Each row below holds a small network's activations on one input, seen along a few directions.
Each table varies a few parts of the input and shows all the possible inputs, shuffled.
A made-up example of a description, with smaller parts first: one of 3 separate values, together with either a single point or one of 11 places along a line or (one of 4 places along a line, together with one of 8 places around a ring).
Shared parts are said once, and a part with two or three values counts as separate values.
In the rows, 128 means zero.

Other details of the inputs vary at random and push rows far along three fixed directions, the same in every table; ignore that.

A family of inputs:
x1: [115 110 160  83 147 148  67 154 127 132  70 182]
x2: [118 123 166  87 166 134  96 158 119 125  63 194]
x3: [123 133 111 139 115  88  95 113  92 100 159 122]
x4: [123 125 164 119 120 150 126 155 152 102 123 121]
x5: [111 112 160  99  97  72  80 105  40  70 120 157]
x6: [109 106 166  72 150 143  75 155 127 109  57 171]
x7: [140 114  55 114 167 136 157  86 128 177 105 127]
x8: [164 135 150 170  67 110 171 118  98 103 200  82]
x9: [ 74  94 115  75  98 126  91 136  87  97  82 161]
x10: [124 131  75 144 159 164 164 133 157 186  99 123]
x11: [120 138 185 147 105 182 150 201 206 134 131 126]
x12: [107 152 178 147 123 172 155 204 213 127 137 139]
x13: [114 114 124 101 113  75  83  75  66  69 144 119]
x14: [184 138  86 153 180 127 124  90 115 200 126 130]
x15: [120 109 155  91 119 120  67 135  87 112  96 176]
x16: [144 144 104 143 184 158 120 128 176 170 116 126]
x17: [155 124  55 143 136 133 180  64 130 186 139  80]
x18: [131 117  56 108 135 105 142  80  97 150 121 121]
x19: [110 148 207 157 104 176 156 203 192 135 125 149]
x20: [104 125 133  86 168 136  76 141 146 124  90 174]
x21: [118 129 138 112 167 134  79 152 126 144  77 178]
x22: [112 147 173 147 102 133 161 176 164  87 160 116]
x23: [133 138 143 171  61  96 153 118 119 104 208  85]
x24: [127 109 119  98 105  85  83  83  66  67 150 111]
x25: [140 140 141 167  81 102 166 105 120  93 204  69]
x26: [ 99 137 117 154  84 144 193 162 155 127 158 112]
x27: [ 84 122 156 135  89 191 183 199 194 114 107 124]
x28: [169 134  81 143 178 122 116  94 129 188 125 121]
x29: [197 136  84 144 179 127 142  78 123 211 144 127]
x30: [111 129 131 101 183 138  86 140 139 116  73 156]
x31: [121 118 115 105 103  61  80  99  61  91 154 145]
x32: [177 120  88 121 169 143 111  79 138 182 132 109]
x33: [ 82 135 127 161  82 141 181 178 151  96 137 115]
x34: [187 136  85 146 193 124 137  82 115 188 119 113]
x35: [ 85 129 157 132  85 190 181 203 197 118 104 121]
x36: [185 133  85 134 180 124 130  81 126 200 139 128]
x37: [151 142 149 177  73  99 176 109 107 104 205  75]
x38: [116 109 170  76 153 146  78 153 119 115  58 176]
x39: [175 128  75 132 186 138 121  55 147 194 139 101]
x40: [109 130 102 170  49 112 191 110 111 112 197  74]
x41: [148 143 134 166  81  89 174 121 114  97 205  83]
x42: [115 127 134 130 102  73 102 125  71  72 142 127]
x43: [107 140 181 141 108 187 141 196 212 113 136 123]
x44: [114 121 142 114 106  64  78 119  32  67 122 158]
x45: [168 131  87 114 197 131 128  80 140 165 122 117]
x46: [ 55  96 131  74 110 121  94 136  97  83  64 173]
x47: [167 139 128 131 183 152 154 129 160 180 110 134]
x48: [131 140 167 144 142 171 142 162 185 166 115 140]
x49: [138 137 149 167  69  94 166 113 111  91 199  76]
x50: [ 97 134 104 139 114 140 159 155 143 127 108 123]
x51: [144 132 125 129 170 160 124 117 176 178 115 127]
x52: [102 121 127 106 116  67  71 112  55  56 127 140]
Description of these inputs: one of 4 places along a line, together with either one of 3 separate values or (one of 2 separate values, together with one of 5 places along a line).
The inputs of x39 and x20 match in every part but the place on the line of 4. If x37 is changed in the same way as x39 into x20, which row does it become? -> x47
The inputs of x26 and x40 match in every part but the place on the line of 4. If x29 is changed in the same way as x26 into x40, which row does it become? -> x19
Which other rows agree with x11 in the place on the line of 4? List them by row number. -> x1, x4, x6, x8, x9, x15, x24, x27, x32, x35, x38, x43
A walk changes only the place on the line of 5. It starts at x16 and steps to x3. List the rest of the walk in order. -> x28, x21, x14
Which other rows does x5 become when the choice among 2 separate values takes its other values? List them by row number. -> x19
